A small network was shown many inputs. Here are its activations along a few directions, one row for each input.
In each table, some parts of the input vary, and every possible input appears once, in random order.
Descriptions start from the smaller parts, as in this example, which fits no table here: line(6) and (point or ring(11) or (values(3) and ring(5))).
Shared parts are said once, and a part with two or three values counts as separate values.
In the rows, zero is written as 128.

Other details of the inputs vary at random and push rows far along two fixed directions, the same in every table; ignore that.

Rows:
x1: [ 91 164 126 108 140 130  95  90 121 134 144 110 144 123]
x2: [ 83 138 107 136 140 166  82 130 101 100 144  98 164 106]
x3: [149 127 191 104 112  98 134 103 171 115 135 173  80 158]
x4: [115 154 201 154 162 133  87 135 191  97 172  96 127 119]
x5: [168 121 172  99  88 105 171 118 153 106  92 182  77 163]
x6: [124 105  75 107 100 160 111 125 102 108 131 136 139 125]
x7: [138 101  69 101 115 192 144 141  79 116  91 119 170  99]
x8: [ 96 119  85 144 126 150  94 151  72 117 134 110 171 109]
x9: [128 111 146 148 134 107  97 137 152 122 182 132 111 135]
x10: [130 110  73 144  83 144 200 134  98 164 110 161 115 145]
x11: [ 22 190 128 166 169 164  92 103 138 142 198  56 153  89]
x12: [101 174 223 170 176  65  86 127 182 133 174  95 105 130]
x13: [113 120  64 130 156 145 121 147 108 147 125  81 167  79]
x14: [164 137 159 108 116 107 151  95 161 130 105 152  87 169]
x15: [116 143  67  92  88 151 141 112  67 126  52 121 154 117]
x16: [ 99 157 106 135 139 109 101 118  91 161 122  97 154 120]
x17: [129 146 187 141 153  70 109 115 164 150 171 139 103 154]
x18: [196  80 142 131 117 131 172 160 134 125 111 165 110 141]
x19: [184  93 124 134  91 126 163 163 125 124  91 167 122 149]
x20: [165 114 143 128 157 146 159 127 169 115 122 137 111 140]
x21: [181 102 167 121  86  74 176 142 136 130  93 194  79 166]
x22: [113 128  79 115 154 163 123 127 126 126 121  82 157  84]
x23: [126 107  71  97  77 120 141 131  55 152  87 163 150 125]
x24: [141 130 169 160 190 117 122 141 175 131 166 106 121 124]
Description of these inputs: values(2) and (point or ring(5) or line(6)).
- Changing only the values(2) part turns x19 into x4. The same change can be made to x23. Which row results? => x3
- Start at x14 and move only the ring(5) part, one step at a time. The first step leads to x15. Which rows follow, in order? => x5, x3, x1
- Start at x9 and move only the line(6) part, one step at a time. The first step leads to x8. Which rows follow, in order? => x19, x18, x24, x13

Rows:
x25: [147 101  27 112 114 184 178 142  73 142  67 117 169 105]
x26: [ 90 161 180 167 166  86  88 134 151 136 178  95 119 122]
x27: [101 137 115 140 137 112 103 129 103 139 151 116 138 122]
x28: [170  88  66 103  75 119 169 146  60 158  66 177 142 142]
x29: [ 87 149  64  89 120 158  85 109  68 124 103  93 183  95]
x30: [117 154 209 126 160  96  82 105 199 108 174 112  94 133]
x31: [236  56 159 132 111 134 186 159 180  99 111 196  79 173]
x32: [164 115 175 140 123  77 146 142 150 145 129 162  99 156]
x33: [166 106 140 136 115  93 150 132 130 138 121 169  94 167]
x34: [177 115 157 105  87 110 180 120 146 114  79 184  81 164]
x35: [194  63  64 115  87 175 180 164  90 109  68 164 144 135]
x36: [117 152 218 164 165  64 100 143 179 142 178 116 105 130]
x37: [119 102  65 127 131 187 108 158  87 108 129 102 180  88]
x38: [209  88 176  93  74  99 202 115 175 105  85 224  46 189]
x39: [ 55 170  99 122 141 162  83 107  89 134 151  77 176  93]
x40: [110 144 185 153 142  99 116 115 189 129 184 132  90 145]
x41: [180  80  99 105  70 101 181 145  96 149  84 191 110 151]
x42: [105 158 207 173 178  74  89 127 178 132 190 107 102 140]
x43: [160 111  99 102  83 149 172 114 101 133  83 169 119 155]
x44: [238  65 132 120 112 130 224 136 176 131  89 196  69 175]
x45: [ 92 164 129 117 151 132  78 109 118 120 130  83 159 109]
x46: [112 136 129 145 182 149 117 129 158 130 169  85 139  99]
x47: [130 147 162 115 147 115  95 108 155 118 137 118 123 136]
x48: [ 51 164  97 124 135 163  86 108  90 132 149  77 169  88]
x49: [124 102  33 114 125 185 156 136  84 138 100 105 166  88]
x50: [ 99 100  40 126 127 200 101 160  67 107 124  91 195  72]
x51: [115 122  33 111  70 154 157 131  54 150  69 139 159 124]
x52: [199 102 170  99  92 108 186 112 162 110  83 206  69 184]
x53: [ 86 155 117 143 140 130  98 118 119 143 154 106 147 121]
x54: [121 128  60 101  76 163 161 121  61 137  67 136 153 122]
x55: [ 87 150 114 138 132 131 105 117 120 138 157 111 144 120]
x56: [ 98 168 205 168 167  92 100 114 196 132 192 110 100 142]
x57: [ 86 145 115 137 143 112  87 136  91 150 152 100 164  97]
x58: [115 125 143 161 165 154  94 164 146 103 161  84 152  94]
x59: [155 106 155 138 113  88 149 133 148 133 140 166  82 159]
x60: [ 87 158 130 111 138 138  99 109 115 116 133 111 145 110]
x61: [143 141 215 171 196 106 135 138 232 125 184  98  88 126]
x62: [ 90 151  88 105 118 153 115 114  75 122  90 110 167 108]
x63: [ 72 174 123 120 153 133  66 112 112 122 134  67 167  93]
x64: [116 164 225 152 161 104 114 109 197 121 178 119  92 150]
- Describe the family of inputs behind these rows. => line(5) and (values(2) or line(6))
- Changing only the line(5) part turns x31 into x37. The same change can be made to x43. Which row results? => x39
- List by row number the other rows that have the line(5) part in common with x30. => x38, x40, x41, x48, x49, x50, x59
- Which other rows does x37 become when the values(2) part takes its other values? List them by row number. => x46
